A small network was trained on invented records. Each row is its activation on one of them, seen along a few directions.
Here are examples, each followed by its value of one field, Zunik.
The word none means that the record has no Zunik.
Other fields move the rows too, some of them a lot.
Strong random noise was added to every row along 2 fixed directions; ignore it. To show where, here is one row again and again, with new noise each time:
[ 129  -32   38 -165 -120 -277 -124  140 -342  -33  381 -366 -366  185
  235  415  170 -347  397  591  159 -152 -188]
[  57  -47   30  -20  -18  -36 -133   84  -80   56   69  -69 -162  -22
   46  238  178 -190  116  263   53   60  -98]
[  77  -23   41  -71 -102 -112  -82   81 -187   11  184 -192 -222   77
   97  219  123 -144  208  357   97  -53  -91]
[ 140  -99    6 -156   59 -288 -296  215 -266   24  335 -275 -389   76
  272  689  355 -691  393  636  126    5 -320]

[ 151  -62  -38  -16  -51   99 -204   30   84  134 -279    4 -102  -84
 -134  -36   48  185 -157 -113  -81  406  145]
s11
[ -15  -40    0   71  145  174 -145    1  200  132 -272  258   41 -202
 -167  -24  120  -11 -165 -131  -83  344   40]
s8
[ 149  146  -40   26 -322  221  -36  -77    2   47  -46  -34  -96   -3
 -114 -135  -28  282   -1   50   14  135   73]
s14
[ 113   96 -141  127  -19  142 -305   45  116   52  105  126 -100 -154
   43  468  369 -500   82  205   55  242 -367]
s14
[ 233   22  -82  -37 -186   46 -154   54  -49   69  -84 -175 -216  -11
  -21   43   39   82   31  159  -10  206   14]
s13
[-246   58   46  -44  224 -203  169  -28  -33 -141  236  105  234  121
  173   47 -197 -206  107  -50  116 -456 -112]
s8
[ 124  119  -66  129 -262  111  -18  -24  -33  -26   17  -40  -28   -9
  -32  -66   29  179   -7   24   55   60  -69]
s7
[  29 -109  156 -164  -35 -182  287  -66 -173  -79  -39 -248  -46  307
  -10 -420 -374  536  -10 -188 -102 -236  401]
s2
[  -6  -90    3   58  209  -19   28   -1  106   13   34  107   56   18
   62  253  122 -326   41    9    8  -18  -86]
s15
[ 216  -39  -39  -10  -66   41 -304  114  -10  113  -80  -91 -197 -110
   -7  346  231 -218   63  208  -31  345  -74]
s5
[  -8  210  -81  110 -413  177  288 -202 -100  -24  251  -45   42   45
  -68 -316 -128  364   63   13  138 -275   39]
s12
[ 181   -5  -65  -30 -258   81 -132   21  -42   82  -75 -130 -161    6
  -61  -32    7  155   29  116  -36  217   37]
s3
[ 157   96 -122  146 -195  129 -180   24   30   80  104  -18 -113 -128
   12  357  262 -233  131  224  111  177 -219]
s5
[ 130  -48   -6   19  -24  151 -222   66  131   81 -296   78  -26 -136
 -112   15  116   18 -208 -111 -159  417   46]
s9
[ -63  -31   35  112  -17  263  -31  -88  209  110 -351  210   70 -181
 -216 -278    4  319 -233 -230  -80  288  170]
s6
[  46 -157    2  -67  189  -58 -247   93   42  118 -153   19 -149  -98
   -9  202  188 -230  -37   61  -37  336   -4]
s11
[  34  -90  -66  -57  149  189 -209  164   44   58 -241  -40  -14  -81
 -121  123  156  -33 -123  -75 -142  436  -25]
none
[  62   30  -62  -43    7 -174 -103   98 -113  -39  356 -144 -181   24
  190  489  288 -543  227  401  110  -69 -303]
s15
[  66  -86   49 -127   61 -126  -87  106  -80    5  -18 -114 -127    3
   46   84   77 -144  -30   73 -101  123   20]
s9
[  19    2  -62  -11  -99 -126   12   25 -118  -34  252 -144 -111   56
   84   98   69 -142  133  196   52 -112 -159]
s3
[ 138   44  -60  -39 -214 -126  -81   19 -152  -50  187 -243 -193  153
   69   75   21   64  124  162  103   15  -61]
s11
[   6   30  106  -57 -196   23  117  -50  -61  -65  -22 -120  -29  105
  -81 -304 -140  376  -54   42   -9  -27  181]
s15
[ -22  178 -154  117 -285  364  170  -60   -1    8   26  -64   83   13
 -152 -186  -29  390    8  -74  103   54   -9]
none
[-167  -21  102 -187  111 -235  126  -12 -154  -94  148 -107   49  179
  208   12 -239  -79  176   74   94 -396   48]
s6
[ -44  -66   15   71  220  -23   92  -47   94    1  -10  157  104   56
  -10   18  -26  -79   -1 -160  -17  -52    8]
s8
[ 102   31  -82 -146 -169   82  -21  106 -219   -6   79 -334 -174  144
   -5   67   17  129  169  198   38  117    2]
none
[   6  -96    5   47  234  107 -195   49  196  121 -340  153   -1 -265
 -153   47  158  -78 -250 -183 -200  365   78]
s10
[  -7    0  -83  193   92  145 -195   28  157  116   12  196   -8 -264
   -7  409  368 -464   44  145   86  227 -269]
s5
[ 211   11  -44    4 -156   83 -173   60  -47   79 -140  -76 -151  -57
  -31   69   89   56    2   93  -29  267   11]
s7
[ -36  -64   15   93  171   -9   93  -59   77  -13  -18   53   47   33
   15   39   -6  -74   14 -117  -16 -100   20]
s10
[ -88  -25  288 -420  -29 -577  489  -37 -429 -240  242 -507   61  628
  204 -454 -669  464  291    9   85 -781  367]
s1
[  15   50 -126  161   -3  134  -70  -18  118   77   10  111  -39 -167
   -9  151  202 -216   24  112  106   99 -200]
s13
[  22  -69   25  -35   63 -167  138   -4 -111  -66  201 -109  -47  197
  170  141  -12 -223  181   95   58 -212  -50]
s9
[  48  -13   64  -90  -89 -109  -35    8 -156  -51   37 -242 -202   90
   17  -53  -31  100   97  186   -4   -9   83]
s10
[-188 -112  121 -193  355 -268   34   67  -38  -74  -14    9  130   67
  155   56 -191 -179  -35 -135  -75 -248   65]
s2
[ 133 -316   60 -199  479 -342 -283  231  -76   53   17  -96 -191   41
  206  604  258 -708  193  194 -131  162 -115]
s4
[ 140  162 -125   81 -382  129  -30  -86 -111  -26  230 -107  -90   46
    4   35   56   41  140  196  109  -27 -133]
s12
[ -18 -149   66    3  249 -160   57   29   18  -62   33   25   82   78
   50   71   -2 -120   14 -122  -84  -86    3]
s4
[  53   31    7  -54 -117   32   10  -16  -24    8   -6  -36  -68   -1
  -29  -68   44  121   65  112   28   58   58]
s1
[  10   49   44  -11 -235  143  182 -132  -49   -3 -103  -31   64   18
 -193 -518 -235  572 -180 -196 -100  -15  293]
s12
[ 115  121 -141  243 -178  303 -102  -39  157  112 -141  188   40 -220
 -105   61  179   28  -86  -59   46  260 -124]
s7
[ 110  119 -111  161 -230  193  -13  -54  101   11  -85   12    7  -69
 -115 -168   -8  268 -116  -72   18  110  -28]
s13
[ -21 -117   56  -13  157   35 -138   40  118   67 -262   89  -20 -136
 -105  -63   75   54 -210 -164 -166  284   99]
s2
[   5  200 -104  283 -284  456  102 -167  323   48 -280  346  276 -200
 -312 -415  -13  584 -311 -384  -38  189  105]
s1
[ 156  -48  -58   -5  -36   84 -323   73   60  123 -156  -12 -199 -114
  -16  268  229 -170   15  123  -45  392  -68]
s6
[ 182  110   -3  -29 -423  105   83  -60 -103   16  -34 -190  -79   69
 -128 -320 -165  594   19  -11  -15   40  232]
s4
[ 215  266 -132  -49 -507  -92   -4  -30 -341  -95  624 -389 -361  253
  240  337  106 -208  529  632  311 -287 -306]
s14
[  46  -95   63 -136  -97 -157  -45   51 -171  -44   60 -231 -177  138
   36  -95  -63   82   87  195  -29   12   38]
s3

Which value of Zunik does each new row have?
[ -70  186  -18  144 -374  226  345 -234  -17  -67   90   34  175   34
 -177 -587 -248  635 -140 -225   36 -243  167]
s12
[  -5   54 -139   48  -30  197  -58   81   -9  -11   44  -76    9  -11
  -45  149  158  -50   32   32   35  175 -178]
none
[-216 -179  292  -95  382 -146  247  -35  112   16 -424   94  395  100
 -133 -452 -478  368 -269 -554 -157 -183  415]
s5
[  25   85   44   20 -317  143  258 -141  -38  -11 -146 -117   -2   75
 -181 -639 -320  758 -120 -121   15  -79  321]
s13
[ -50  102  -49  132  -34  124  -51  -57   72  -17  141  135   -3  -83
    5  135  189 -222   54  124   99   11 -229]
s14
[-194   -4   35  -79  253 -274   83   48  -71 -122  299   27  180   64
  254  270  -61 -424  194   69  105 -436 -197]
s4
[ -39 -145   62   17  248 -111   61   20   47  -60  -15   63   80   86
   77   76   14 -214  -42 -129  -73  -46  -20]
s9
[ -42  123  -50  231 -177  255  132 -126   96   39  -71  177  113 -135
 -118 -225   16  243  -81 -101  101   19  -10]
s7
[-254   -2   69   52  264  -83  115  -16   81  -80   73  184  313  -43
  104   92 -115 -233  -20 -136   68 -316  -91]
s5
[ 106 -213  167 -333  238 -542  -15  151 -357 -164  243 -390 -265  431
  249  178 -131 -218  286  251  -58 -211   59]
s8
[ 110  209  -53    1 -525  -32  192  -97 -231 -107  286 -316 -155  243
   17 -250 -177  506  149  117  118 -274   62]
s2
[-102   53  -37  -90   58 -137  -78   75 -135  -39  287  -41 -100   37
  272  351   73 -448  288  333  140 -212 -155]
s6
[  18  226  -13  -42 -422 -138  200  -92 -351 -186  591 -324 -224  318
  180   -9  -57   49  411  477  283 -482 -175]
s14
[ -15   14  -67  133   39   75  -55   -7  106   11  -28   84   -1 -116
  -27   28  128 -106  -56   28   43   79 -145]
s13
[ 135  183 -118   58 -430   75    4  -72 -179  -59  326 -162 -127  125
   51   34   37   52  198  257  141 -145 -164]
s12
[ 222  -71  -63 -110  -15  -62 -389  138 -117   39   77 -143 -258  -15
  102  438  268 -457  129  314  -60  281 -204]
s12
